A small network was shown many inputs. Here are its activations along a few directions, one row for each input.
Each table varies a few parts of the input and shows all the possible inputs, shuffled.
Descriptions start from the smaller parts, as in this example, which fits no table here: one of 5 places around a ring, together with either a single point or one of 9 places around a ring or (one of 3 separate values, together with one of 4 places along a line).
Shared parts are said once, and a part with two or three values counts as separate values.
(in the rows, 128 means zero)

Rows:
x1: [122 122  85 129 149 112 122  81 129 124 133 142 154 138 171 140  97]
x2: [158 130 165 136 174 133 140 136 131 138 166 134 111 129  95 108 120]
x3: [101 135  93 113 150 128 140 115 150 139 119 121  87 145 154 159  97]
x4: [ 95 112 161 117  32 148 103 145 128 107  45  73 132 169  84  77 185]
x5: [143 148 117 114  88 145 150 149 136 111 142 136  87  93 130 162 131]
x6: [118 107 133 122 149 150 153 161 133 131 152 128 107 124 101 149 101]
x7: [126 142 120 145  94 127 143 127 114 120 140 146 115  75 137 176 148]
x8: [182 165 131 137 118 136 123 137 122 103 156 158 144  98 154 128 156]
x9: [141 152 110 118 176 116 123  95 124 131 126 148 147 146 173 120 113]
x10: [ 98 111 133 149 154 124 147 142 113 134 152 137 140 106 102 160 115]
x11: [ 80  57 189 111  75 122 100 167 139 143  55  81 150 188  80  62 160]
x12: [165 136 107 149  87 131 123 125 118 101 158 159 147  93 151 145 133]
x13: [175 170 142 126 118 136 129 131 128 117 170 134  92  98 127 117 158]
x14: [141  98 117 154 149 123 137 137 117 115 161 151 170 118 115 125 101]
x15: [139 159 120 118 174 116 132  94 129 154 143 122  95 153 147 115 119]
x16: [164 125 150 144 178 127 136 146 118 116 152 151 162 123 122 112 117]
x17: [ 86 131  95 130 156 106 129  90 128 141 117 130 119 127 153 178 114]
x18: [ 72 102 139  93  83 123  75 124 147 178  15  52 145 180 107  72 139]
Q: Changing only one part turns x12 into x1. The same change can be made to x4. Which row results?
A: x18
Q: What do these inputs look like to the network?
A: one of 3 separate values, together with either a single point or one of 5 places around a ring
Q: Which other rows does x2 become when the choice among 3 separate values takes its other values? List them by row number.
A: x13, x15
Q: Which other rows does x3 become when the choice among 3 separate values takes its other values? List them by row number.
A: x5, x6

Rows:
x19: [115 139  80  99 249 107 140  64 153 153 133 137 103 201 192 132  54]
x20: [140 103 181 140 106 139  98 146 124 105  74 101 184 164  80  55 162]
x21: [ 51  72 153 121  88 144 148 167 119 127  84  87 120 167  62 119 133]
x22: [ 67 122  68 137 232  83 119  60 120 190 119 131 163 132 168 176  62]
x23: [171 210 108 138 143 143 162 133 114  95 182 178  92  50 170 206 152]
x24: [132 119 147 104  63 122  88 136 123 130  61 112 177 163 150  61 167]
x25: [202 131 104 138 146 158 164 174 132 103 215 181 130  64 131 164  73]
x26: [183 142 113 169 149 128 147 130 112  80 236 188 140  86 146 153 132]
x27: [187 169 123 165 133 117 161  96 100 106 211 183 104  63 144 167 139]
x28: [109 150 115  95  40 142  86 110 147 146  60  60  93 156 121  86 162]
x29: [ 54  73 130 111  48 124 107 141 156 134  43  86 116 149 114 146 141]
x30: [126 105 214 120 138 130 116 179 134 167 118  93 114 142  57  71 160]
Q: What do these inputs look like to the network?
A: either one of 2 separate values or one of 4 places along a line or one of 6 places around a ring
Q: List by row number the other inputs of the same sort as x19.
A: x22

Rows:
x31: [ 76  83 135 135 111 119 120 119 121 141  96 103 151 156 105 122 124]
x32: [129 141 128 135 167 135 143 133 135 135 164 136 106 106 120 157 110]
x33: [134 132 101 124 146 139 150 121 126 100 149 150 129 137 147 143 104]
x34: [105 103 137  89 125 138 107 139 150 160  73  89 120 175 121  86 110]
x35: [136 161  99 116 134 134 139  99 127 111 133 136 108 136 162 141 129]
x36: [100 130 114  86  93 128  99 118 153 154  61  95 122 165 147 107 125]
x37: [129 146 109 125 130 116 136 105 127 126 147 142 104 102 157 163 135]
x38: [123 131 102 143 148 135 145 131 131 119 164 152 124  91 134 179 102]
x39: [155 138 139 134 162 121 130 129 124 136 159 136 140 129 128  97 121]
x40: [137 122 112 143 141 128 149 130 128 114 150 159 127 118 145 156 105]
x41: [154 153 102 131 129 126 116 104 128 123 146 139 123 127 163 134 132]
x42: [125 159 101 135 135 131 135 108 131 130 147 137 104  90 151 175 127]
x43: [135 142 134 133 168 127 149 141 117 148 161 138 113 105 114 152 114]
x44: [ 85  88 115 120 108 124 118 129 143 134  76  90 136 162 113 121 112]
x45: [166 113 176 142  15 165 132 202 119  76 139 129 136  88  76 105 184]
x46: [143 133 138 136 161 127 148 132 133 129 151 144 108 133 131 134 113]
x47: [ 75 119 135 125  99 110 109  99 123 151  82  98 129 156 116 119 147]
x48: [127 116 110 132 142 120 146 127 127 116 164 157 125 103 141 166 110]
x49: [102  94 115  96 103 137 111 139 150 144  73  97 143 166 137 110 100]
x50: [101 107 168 125 150 122 112 141 124 146  88 106 150 161 103  90 151]
x51: [131 160 107 133 136 123 141 117 112 142 144 138 111  89 145 170 130]
x52: [129 132 108 140 148 126 151 139 112 132 160 154 131  90 129 174 105]
x53: [140 142 127 117 166 137 148 124 130 114 150 135 110 151 132 122 111]
x54: [160 125 126 145 149 123 126 120 119 113 150 158 167 108 131 128 115]
x55: [152 124 103 139 141 128 127 126 128 113 162 154 144 128 147 136 108]
x56: [149 128 113 141 142 122 131 127 119 120 158 153 159 116 142 117 113]
x57: [132 127 136 125 162 119 144 129 131 131 165 141 107 118 126 144 118]
x58: [168 135 153 138 169 123 126 123 125 130 151 141 148 121 117 108 123]
x59: [175 124 197 134  40 167 133 204 126  95 139 120 116 101  60  87 196]
x60: [ 97  97 146 133 128 120 113 141 122 128  87 116 174 150 121 114 140]
x61: [166 146 176 134   9 157 118 179 117  84 123 118 112  86  90 105 204]
x62: [ 83 125 114 110  97 115 106 109 146 145  63  87 114 161 124 118 136]
x63: [151 157 112 132 130 119 120 105 119 130 142 137 137 115 158 115 136]
x64: [ 87  98 136 113 130 126 114 129 143 151  77  82 113 171  97  96 122]
x65: [139 151 111 135 129 124 139 107 129 124 134 144 106 118 161 153 129]
x66: [ 96 133 146 123 116 111 101 120 123 138  73 108 150 149 132 111 162]
x67: [159 134 129 132 161 127 126 129 132 128 163 138 126 141 133 116 116]
x68: [162 154 125 138 137 121 115  99 119 123 134 141 145 107 147 125 137]
x69: [ 79  93 156 127 133 121 118 119 122 159  96  94 128 167  88  97 135]
Q: What do these inputs look like to the network?
A: one of 3 separate values, together with either a single point or one of 4 places along a line or one of 8 places along a line
Q: A walk changes only the place on the line of 8. It starts at x58 and steps to x39. List the rest of the walk in order.
A: x67, x53, x46, x57, x32, x43

Rows:
x70: [166 172 140 117 120 137 133 125 124 117 138 144  96 113 155 130 156]
x71: [161 122 137 140 138 156 157 168 133  95 185 154 120 103 101 136 105]
x72: [ 46  84 130 103 122 120 110 111 149 147  32  68 121 219 109  99 121]
x73: [157 122 170 135 155 137 143 168 130 114 165 148 125 111 100 121 142]
x74: [171 175 146 129 113 127 118 102 117 129 131 129 118 120 129 101 162]
x75: [ 73 110  91 137 155 103 142  92 135 155 121 135 113 103 147 203  88]
x76: [108 113 136 152 110 144 166 167 100 108 150 140 133  79  83 175 132]
x77: [165 151 105 133  79 117 106 114 122  95 111 142 165 111 167 107 156]
x78: [112 114  94 119 166 108 105  80 124 130 112 141 188 158 175 123  99]
x79: [171 163 101 121 100 149 147 122 137  99 169 145  87 106 160 147 128]
x80: [110 140 117 131 207 107 120  85 123 167 131 120 136 160 143 103 107]
x81: [131 128  73 115 190 123 142 108 141 149 155 141 108 136 156 162  61]
x82: [114 144 113 117 209 107 137 111 134 163 134 132 121 150 158 141  91]
x83: [ 98 127 145  96  48 149  87 149 148 146  39  64 120 146 104  94 165]
x84: [108 151 102 141  70 128 133 125 121 112 146 137  96  84 143 189 162]
x85: [ 90  68 177 106  62 134 117 176 134 146  82  86 129 161  71  75 147]
x86: [161  99 149 162 109 133 119 156 113 108 138 153 189 124 120 105 134]
x87: [162 118 178 149 148 125 122 145 119 124 163 127 139 120  84  94 149]
Q: What do these inputs look like to the network?
A: one of 3 separate values, together with either a single point or one of 5 places along a line
Q: Which other rows agree with x71 in the choice among 3 separate values? List them by row number.
A: x73, x76, x85, x86, x87
Q: Which other rows agree with x75 in the choice among 3 separate values? List them by row number.
A: x72, x78, x80, x81, x82

Rows:
x88: [160 162  93 155 249 111 165  92 118 119 229 185 116 103 164 172  85]
x89: [113 119 179 123 144 131 119 149 123 156 119  96 117 153  78  87 149]
x90: [122  87 153 143  47 143 129 172 123  96 119 121 140 114  91 120 160]
x91: [115 111 134  92 138 127 102 122 153 153  79  97 129 187 142  82 115]
x92: [200 157 111 160 217 127 160 137 114 109 244 194 141  67 142 163  92]
x93: [ 96  87 136 137 153 109 100 109 121 151  91 112 197 171 117  84 117]
x94: [ 62  86 110 105  90 126 123 144 150 146  77  94 113 156 116 142 110]
x95: [107 130 111  95 102 131 101 121 152 144  63  89 117 177 150 102 129]
x96: [163 137 154 133  56 145 109 150 128  91 107 122 143 138 120  78 175]
x97: [125 162 162 115  87 133 105 131 134 146  84  88  97 140 113  94 184]
x98: [182 143 112 163 196 136 172 150 115 103 228 197 136  51 136 199  90]
x99: [142 150  95 158 226 119 177 105 119 112 214 189 111  89 157 209  81]
x100: [131  81 172 142  90 144 139 181 116 102 124 127 154 131  76 105 148]
x101: [ 92  88 131 106 157 132 117 137 145 155  98  98 137 188 115  91  93]
x102: [109 100 151 114 151 136 123 137 138 150 109  94 121 172  89  88 108]
x103: [ 81 113 160 125  76 130 126 155 129 149  96  91  92 117  80 135 166]
x104: [175 148  93 163 151 139 164 139 119 105 227 194 121  36 152 217  98]
x105: [186 183  90 140 229 105 161  76 119 120 220 190 108 100 193 162  95]
x106: [193 182  83 145 134 144 160 121 112  98 220 197 118  40 178 198 110]
x107: [136 156  75 157 182 119 168  93 122 114 213 186  95  76 171 230  90]
x108: [134 144 184 111 123 126 105 133 133 154 100  96 109 151 104  76 171]
x109: [180 198  68 143 191 115 160  72 114 118 207 186  96  94 203 183 102]
x110: [ 72  77 139 140 129 108 116 124 117 145  76 111 189 153 111 117 119]
x111: [ 69  79 131 107 133 131 133 152 143 150  83 101 128 171 106 122  96]
x112: [110 128 116 127  98 108  80  94 123 138  53 105 175 158 153  94 152]
x113: [131 124 155 101 132 131 108 121 147 149  90  93 114 171 116  77 130]
x114: [118 110 137 124 134 105  83  95 126 148  71 114 187 169 143  74 139]
x115: [157 188  64 139 166 124 165  75 113 109 206 187  93  80 197 213 104]
x116: [ 85  89 152 116 128 136 139 152 136 146  93  97 111 154  79 118 111]
x117: [224 180 109 146 196 120 155 121 116 109 235 201 133  64 170 151 102]
x118: [101 150 151 110  64 137 114 135 131 135  85  89  94 121 108 121 184]
x119: [217 194  87 149 158 133 155 118 113 106 221 196 121  56 182 169 108]
x120: [ 64  84 119 139  86 102 103 116 120 140  69 104 174 137 123 136 133]
x121: [ 84 120 100  90  78 134 111 125 149 132  65  91 114 159 143 130 130]
x122: [ 86 118 107 122  74 110  89  98 118 126  56 104 172 140 149 123 151]
x123: [139 123 143 128  34 150 118 153 125  81 108 122 139 118 117 104 175]
x124: [ 89 107 180 125 120 132 136 164 121 152 101  97 107 134  68 117 153]
x125: [123 142 133 105  96 136 108 120 147 140  74  85 101 160 124  96 144]
x126: [173 120 174 128  92 137 109 152 128 101 123 130 156 150 108  63 163]
x127: [ 78  96 131 115  84 132 129 143 144 143  87  90  97 138  90 137 125]
x128: [100 131 121 100  72 139 118 124 145 129  76  88  98 142 117 124 144]
x129: [153  94 171 139 113 141 123 167 118 106 140 127 164 151  83  75 144]
Q: Changing only one part turns x129 into x100. The same change can be made to x88. Which row results?
A: x99
Q: Changing only one part turns x115 into x107. The same change can be made to x122. Which row results?
A: x120
Q: What do these inputs look like to the network?
A: one of 6 places around a ring, together with either one of 2 separate values or one of 5 places along a line
Q: Which other rows agree with x91 in the place on the ring of 6? List them by row number.
A: x105, x108, x113, x114, x117, x126
Q: Which other rows does x91 become when the place on the ring of 6 takes its other values? List them by row number.
A: x94, x95, x101, x111, x121
Q: Which other rows does x115 become when the choice among 2 separate values takes its other values? List them by row number.
A: x106
Q: Which other rows does x104 become when the choice among 2 separate values takes its other values? List them by row number.
A: x107
